Each row below holds a small network's activations on one input, seen along a few directions.
In each table, some parts of the input vary, and every possible input appears once, in random order.
Descriptions start from the smaller parts, as in this example, which fits no table here: one of 5 places around a ring, together with either a single point or one of 11 places around a ring or (one of 3 separate values, together with one of 6 places along a line).
Shared parts are said once, and a part with two or three values counts as separate values.

Other details of the inputs shift rows strongly along two fixed directions, in all tables alike. That doesn't count.

A family of inputs:
R1: [  3 -11  42  -3  23  17 -17  59 -10  15   4  32]
R2: [ 20  37 -62  -7 -43 -35  35 -80  -3  -7 -18 -35]
R3: [-18 -18  26  31 -12  18 -15 -54  68 -50 -38 -14]
R4: [  3  13 -62 -34 -46 -28  10  24 -84  54  20   6]
R5: [-19 -52  14  22  20  17 -22  51 -19   2   7   4]
R6: [  9 -23  26   3  27  27 -30  62 -19   7   0 -23]
R7: [ 25  58 -29 -38 -26 -28  50 -75  27   0   1   0]
R8: [ -3   1  30   9  29  14 -23  65   3  17  12  29]
R9: [ -6 -16  39 -11  36   5 -10  62  -5   8   3  27]
R10: [-29 -16  16  16   5  29 -11 -57  67 -51 -39 -20]
R11: [  6 -11  41  -3  24  17 -19  57 -10  15   6  34]
R12: [  7  15 -67 -27 -51 -27  16  30 -78  54  22   7]
R13: [ -6  -2  57   5  24  -3  11 -49  77 -45 -28   2]
R14: [-18 -44  15  18  24  38 -24  44 -30   2  19   5]
R15: [ -2 -31  37  48  -4  17  -6 -68  53 -48  -9 -14]
R16: [ 25  71 -34 -24 -34 -47  41 -72  28   8  10   2]
R17: [ 32  43 -35 -52 -30 -32  23  36 -65  56  31  30]
R18: [ 38  49 -46 -45  -9 -32  26  39 -73  46  20  11]
R19: [ -9  -4  40  28   5  12 -14 -50  83 -34 -12 -34]
R20: [-10 -25   1  17  16  29 -34  63 -22  -7 -20  -7]
R21: [-21 -53  18  14  24  15 -28  45 -26   3   6   3]
R22: [-9 -7 33 -9 33 28 -6 61 -3 13  3 28]
R23: [-11 -38  34  33  14   4  -8 -70  50 -55  -9 -21]
R24: [ 27  32 -58   0 -39 -34  38 -86  -9  -7  -6 -35]
R25: [  4  23 -77  -9 -42 -31  18  30 -74  58  42   4]
R26: [  1  12 -78 -37 -40 -39  23  33 -76  49  24   0]
R27: [ 28  50 -29 -40 -22 -54  46 -75  21  -2   3   0]
R28: [ 16  -4  32   1  43  18 -20  61 -17   4  -5  16]
R29: [ 27  38 -29 -32 -54 -38  34 -80  13   7   8 -34]
R30: [ -2  10 -73 -44 -35 -41  17  27 -82  49  23  -1]
R31: [ 16  30 -61  -9 -47 -26  49 -90  -1  -5  19 -23]
R32: [-29 -38   4  15  15  40 -20  57 -11   8  -6   6]
R33: [ 17  36 -58 -14 -38 -36  29 -86  -9  -7 -19 -36]
R34: [-32 -21   0  26   5  25 -37  67  -3   4  -2   7]
R35: [ 32  42 -37 -50 -28 -33  23  35 -65  57  31  29]
R36: [  2 -39  17  28  30  27 -33  44 -43  -6   8  -8]
R37: [ 20  10  49  19  32  10  -2 -52  67 -48 -35  -9]
R38: [-27 -25  22  15   6   5 -16 -56  65 -56 -38 -21]
R39: [ -2 -16  36 -11  37   6 -13  62  -6   8   4  27]
R40: [ 35  50 -44 -46 -10 -34  29  39 -74  46  19  12]
R41: [-5 -8 30 -9 35 30 -9 61 -3 13  4 27]
R42: [  2 -16  37 -13  36   8 -17  61  -4   7   5  28]
R43: [  7  -2  37  -1  38  18 -13  63 -17   4  -9  14]
R44: [  1  22 -67 -43 -50 -27   5  31 -81  46  17   6]
R45: [-33 -29   7  25  13  21 -37  54 -14  13   1   6]
R46: [-30 -28   4  33   8  23 -31  60  -7  13   2   7]
R47: [ 30  51 -29 -40 -24 -53  45 -74  22  -2   2  -1]
R48: [  5 -38  14  35  26  29 -27  51 -36  -6   9  -7]
R49: [-20 -36  17  37  19  23 -35  47 -24   5  26   6]
R50: [-21 -43   8  22  18  40 -18  52 -17   8   6   6]
R51: [ 41  50 -44 -47 -10 -31  23  38 -72  45  21  12]
R52: [ -6 -13  39   9  10  27  -2 -54  77 -38 -19 -36]
R53: [-28 -24  21  24   8  27  -6 -63  63 -43 -35 -19]
R54: [-32  -7  18  35   0  13 -23 -53  72 -48 -32 -18]
R55: [-13 -26   4   9  21  27 -40  57 -29  -7 -20  -8]
R56: [ 22  44 -33 -52 -32 -35  32  38 -68  57  28  28]
R57: [-20 -28  24  30  11  27  -3 -70  57 -43 -23 -20]
R58: [ -4 -22  45   8  12   4  -7 -52  75 -43 -18 -37]
R59: [ 18  71 -35 -23 -34 -51  48 -72  25   9   8   1]
R60: [ -5 -32  41  40   1  15 -12 -75  47 -49 -10 -15]
R61: [ -8   6  50   7  22  20  15 -51  79 -40 -28   2]
R62: [-12 -53  17  25  21  17 -22  50 -24  -4  20   4]
R63: [ -1 -24  27  41  18  16 -13 -69  43 -51 -34 -32]
R64: [-30 -30  -1   8  11  42 -26  64  -8   0 -10   6]
R65: [ 16  72 -33 -25 -37 -50  51 -71  25   9   7   0]
R66: [ 18  24 -49  -4 -58 -37  39 -90  -2   2   5 -18]
R67: [-27 -39   4   6  11  17 -29  63 -11  -5  -9   4]
R68: [  0   5  45   9  27  21   7 -54  81 -40 -23   4]
R69: [ -1  -8  30  -9  35  30 -12  60  -1  13   5  28]
R70: [  0 -10  45  -3  21  15 -14  59 -10  14   3  33]
R71: [  4  38 -60  -1 -48 -44  33 -90   0   6  13 -22]
R72: [ -2  14  46  27  22   5  -4 -50  86 -36 -16   6]
R73: [-15 -46  23  20  10  25 -32  42 -32  10   6  10]
R74: [ 14  40 -62   9 -53 -43  40 -86   2   1  28 -21]
R75: [ -8   1  31   9  30  14 -20  65   2  17  11  29]
Each input here is: one of 5 separate values, together with either a single point or one of 6 places along a line or (one of 2 separate values, together with one of 4 places along a line).
- Changing only the choice among 5 separate values turns R21 into R73. The same change can be made to R39. Which row results? => R1
- Changing only the choice among 5 separate values turns R70 into R9. The same change can be made to R12. Which row results? => R26
- Change only the choice among 2 separate values in R62. List by row number the other rows that result. => R23
- Change only the choice among 5 separate values in R56. List by row number the other rows that result. => R13, R43, R61, R65
- Change only the place on the line of 4 in R46. List by row number the other rows that result. => R25, R34, R74

A family of inputs:
R76: [-27 -30  23  29   0  19 -13 -41  54 -34 -16 -10]
R77: [ 16   3 -37 -13 -24 -22  20 -17 -45  17  23  -9]
R78: [  2 -29  47   1  38  21 -23  76 -26  15  14  27]
R79: [ 24  25 -22  -2 -16 -23  20 -38 -11   5  13  -5]
R80: [ -2 -14  21 -19  27  18 -18  76 -24  16  -6  18]
R81: [ 10  -5   1  15  -3  -7   3 -29   2 -10   5 -12]
R82: [  9  21 -48 -22 -23 -21  11  -4 -35  14  -1 -15]
R83: [ -2  -1  37  11  22  18  -6 -27  56 -37 -33 -10]
R84: [ 14  33 -43 -22 -19 -19  16   0 -30  16  -1  -8]
R85: [  2  34 -27 -16 -24 -23  25 -28  10  13  10   5]
R86: [-14 -29  23  20  14  22 -13 -39  44 -44 -35 -24]
R87: [  9  -7  37  15  24  11  -5  -2  17 -12   2   5]
R88: [-17  -7  15  23   5  14 -14   3  29  -7  -5   7]
R89: [  1  32 -21 -27 -24 -28  28 -27  11  11   9  12]
R90: [-24 -27  -6   6   5  19 -31  97 -50  37  22  20]
- Changing only one part turns R77 into R81. The same change can be made to R86. Which row results? => R82
- What do these inputs look like to the network? => one of 3 separate values, together with one of 5 places along a line
- Change only the choice among 3 separate values in R83. List by row number the other rows that result. => R85, R87
- Start at R76 and move only the place on the line of 5, one step at a time. The first step leads to R90. Which rows follow, in order? => R88, R85, R89

A family of inputs:
R91: [-14  -2  -4   4   1   4 -13  41  -8  12   6  18]
R92: [  4 -24  44  10  37  25 -23  41   5 -16 -11   9]
R93: [ 21  34 -33 -30 -18 -23  24 -17 -21  18   2  -5]
R94: [  0 -10  21   7  23  14 -20  59 -23  20   9  19]
R95: [  9  36 -38 -29 -25 -21  24 -16 -19  19   2  -6]
R96: [  2 -20  45  21  34  19 -24  40   5 -10  -1  18]
R97: [-11 -12  -8   7   5  -8  -7 -24  -1 -14  -7 -12]
R98: [ -5 -14  20  20 -18  -1  -6 -74  46 -38 -24 -20]
R99: [  3  -7 -14  10 -10  -8  -2   2  -6   2   6 -24]
R100: [  3  28 -23 -11 -16 -17  12   0 -17  23  10   6]
R101: [ 13   0   9 -12   6  -7  10   3  -6   1  10   7]
R102: [  0  18 -22 -24 -16 -13  19   1 -17  24  14   3]
R103: [ 15  22 -49 -12 -28 -10  17 -29 -31  12  23 -16]
R104: [-19 -12  25  15   3  10   0 -46  70 -37 -19  -3]
R105: [  3   2  29   7   7   0  13 -68  61 -31 -16 -11]
R106: [-18 -16   6  -1  12  21 -23  62 -10   7  -4  14]
R107: [ -8 -25  -9  17   3  16  -1  25 -29   7  -1   5]
- What do these inputs look like to the network? => either one of 5 separate values or (one of 3 separate values, together with one of 4 places along a line)

A family of inputs:
R108: [  0  13 -51   1 -32 -27  19 -64   3 -18  -5 -37]
R109: [ -7 -20  62  28  35  29 -51  55  12 -17 -28  19]
R110: [-17 -21  50  37  38  23 -45  60  24 -14 -21  18]
R111: [ 13  13   0 -25 -11 -38  25 -58  25 -15  -8  -8]
R112: [ 17  12   3   7 -31 -24  14 -72  13  -9  11  -4]
R113: [  8  -7  -4   2 -16 -11  -3  42 -51  39  34  17]
R114: [-21 -51  59  50  29  27 -38  40  20  -7  15  18]
R115: [-32 -28  43  33  -6  35  -1 -60  85 -38 -14  -3]
R116: [-15  -9 -32   4 -22  13   4 -46  17 -19 -21 -32]
R117: [-39 -57  27  38  32  50 -47  41  12 -21 -20 -16]
R118: [  9  -5 -41  11 -17  -7  24 -79 -15 -27 -14 -24]
R119: [ -5 -37  30  47  13  15 -25 -63  54 -61 -36 -38]
R120: [ 45  61 -41 -22 -24 -42  47 -61  -6  12  19 -18]
R121: [ 31  11   1  -9  18   3  -2  49 -42  26  24   5]
R122: [-13 -37  47  52  17  23   5 -75  58 -49  -9  12]
R123: [ 10 -11  -9 -35  13 -10  19  29 -55  18  10  27]
R124: [  1 -27  63   8  26   0  -9 -57  74 -54 -34  -8]
R125: [  4  47 -25  -1 -21 -37  14 -46  26  -6 -11  -5]
R126: [  2  24 -27 -49 -29 -24  37 -59  24  -2 -11  -6]
R127: [ 11  11 -45   6 -32 -31  16 -67  -3 -14  -7 -39]
R128: [-20   7 -10  -8   3  20 -18  70 -14  24  -9  25]
R129: [-16 -22   8  17   4   1 -18  54 -30  29  40  20]
R130: [-12 -28  54  14  43  68 -20  52  29 -11 -11   4]
R131: [-26 -19  44  33  38  27 -41  61  32 -18 -20  19]
R132: [  9  22 -18 -20  12  11   7  48 -34  36  23   6]
R133: [ 23  14   8 -29 -15 -34  25 -59  19 -14 -16 -10]
R134: [ -8  -3 -12 -39   2 -12   4  47 -28  25  12  15]
R135: [  5  14  -8  -1   2 -12 -19  56 -30  22   0  20]
R136: [  7  38 -46 -67 -48 -35  53 -59   2  12  -4  -8]
R137: [-16 -19 -37   4  -7   8 -16  43 -42  15   7 -15]
R138: [ -8  10 -54 -13 -45  -2  25 -65   6 -11 -16 -38]
R139: [-33 -47  62   1  45  36 -32  47  33 -15 -18  15]
R140: [ 18  40 -15  -6  -3  -8  30 -53  34  -9   3 -16]
R141: [  8  14 -33 -52 -12 -39  16  41 -60  42  27  12]
R142: [ -1 -35  37  46  10  18 -22 -62  51 -59 -42 -41]
R143: [-19  -4 -19  -2 -15   0  -2  37 -30  40  37  19]
R144: [  8  11 -10 -19  11  28   6  47 -22  27  13   7]
R145: [-15  26 -26 -13  -5  -4  -9  55 -24  33   0  20]
R146: [ 23  35 -45 -10 -52 -54  36 -72 -10  17  31  -4]
R147: [ -9 -20 -29   7  -3  -2 -19  40 -51  15  12 -18]
R148: [ 46  44  -6 -10 -10 -20  33 -59  10  -4   0 -20]
R149: [ 12  39 -28  -2 -13 -23  32 -58   4 -12 -18  15]
R150: [  7 -36  59  34  68  57 -16  39   1 -22  -5  19]
R151: [ 14  13  -3  -9  20   7   3  53 -28  21  25   6]
R152: [-17  -9 -21  -7 -21  10   2  37 -28  39  31  21]
R153: [-36 -22  43  19  26  51 -35  59  36 -12 -32  20]
R154: [ 20  41 -40 -25 -25 -33   5  52 -65  47   8  17]
R155: [ 20  -3   6 -45  -1 -18  -2  38 -54  24   7  14]
R156: [-11  -6 -17   2 -14 -11   1  40 -34  32  43  20]
R157: [ -9  30 -34 -13 -10 -12  -4  53 -25  31   4  19]
R158: [ 19   3 -20   5 -25 -15   3 -70  -6 -26 -19 -39]
R159: [-15  -5 -21   2 -16  -4  -1  40 -30  36  39  20]
R160: [  8   2  53  35  37  19  -3 -54  78 -47 -14 -19]
R161: [ -5  -9  -2 -34   8 -14   2  49 -28  18  12  15]
R162: [ 27   1  67  27  33  26  -8 -59  64 -51 -26 -18]
- What do these inputs look like to the network? => one of 5 separate values, together with either a single point or one of 10 places along a line
- Changing only the choice among 5 separate values turns R161 into R108. The same change can be made to R134. Which row results? => R137
- Changing only the choice among 5 separate values turns R153 into R138. The same change can be made to R154. Which row results? => R142
- Change only the place on the line of 10 in R146. List by row number the other rows that result. => R112, R113, R114, R115, R129, R143, R152, R156, R159
- List by row number the other rows that have the choice among 5 separate values in common with R121. => R120, R130, R132, R140, R144, R148, R150, R151, R160, R162
- Change only the choice among 5 separate values in R118. List by row number the other rows that result. => R122, R123, R149, R150

A family of inputs:
R163: [ 10  18  -4 -18   0  -4   7 -10   4  -5 -10  -1]
R164: [-24 -18  13  12  -1  12 -11  -7  23 -12  -8   3]
R165: [ -5  30 -63 -25 -37 -19  18   7 -27  32  14  -6]
R166: [ 1 -7 14 -8 19  7 -3 29 -8  8  4 15]
R167: [ 15   2 -38 -18 -23 -19  13  12 -61  28  25   0]
R168: [  7   9   1 -15   5  -3  10  -3   2   1  -8   2]
R169: [  6 -12  -5   8   2  -1  -9   4 -15  -6  -2 -13]
R170: [-28 -18  14  17   0  24  -8 -10  43 -15  -8  -2]
R171: [ 16  31 -39 -42 -16 -27  29  10 -45  30  17   7]
R172: [-10  21 -19   4 -25 -19  12 -80  49 -27 -19 -22]
R173: [-17 -31  24  24  18  15 -29  22  11 -17 -16  -3]
R174: [-12 -28  10  10   4   6 -16  27 -15   3   0   9]
R175: [  0  -8  23   1  18  10 -15  39  -3   8  13  18]
R176: [ 1 -5 17 -3 14  5 -1 32 -5  7  8 14]
R177: [ -1 -10  42  11  26  25 -21  12  31 -22 -29  -1]
R178: [ 18   3  -4  11 -14  -8  22 -87  24 -27  -1 -28]
R179: [  5  27 -15  19 -14  -8  23 -72  32 -23 -16  -3]
R180: [  0  -1  40  20  13   6  -7 -10  40 -15  -4   5]
R181: [  0 -38  17  18  32  32 -33  75 -46  11  13  -5]
R182: [ 18  35 -30 -25 -21 -32  20  11 -35  39  27  11]
- What do these inputs look like to the network? => either a single point or one of 9 places along a line or (one of 2 separate values, together with one of 5 places along a line)
- Change only the choice among 2 separate values in R181. List by row number the other rows that result. => R178
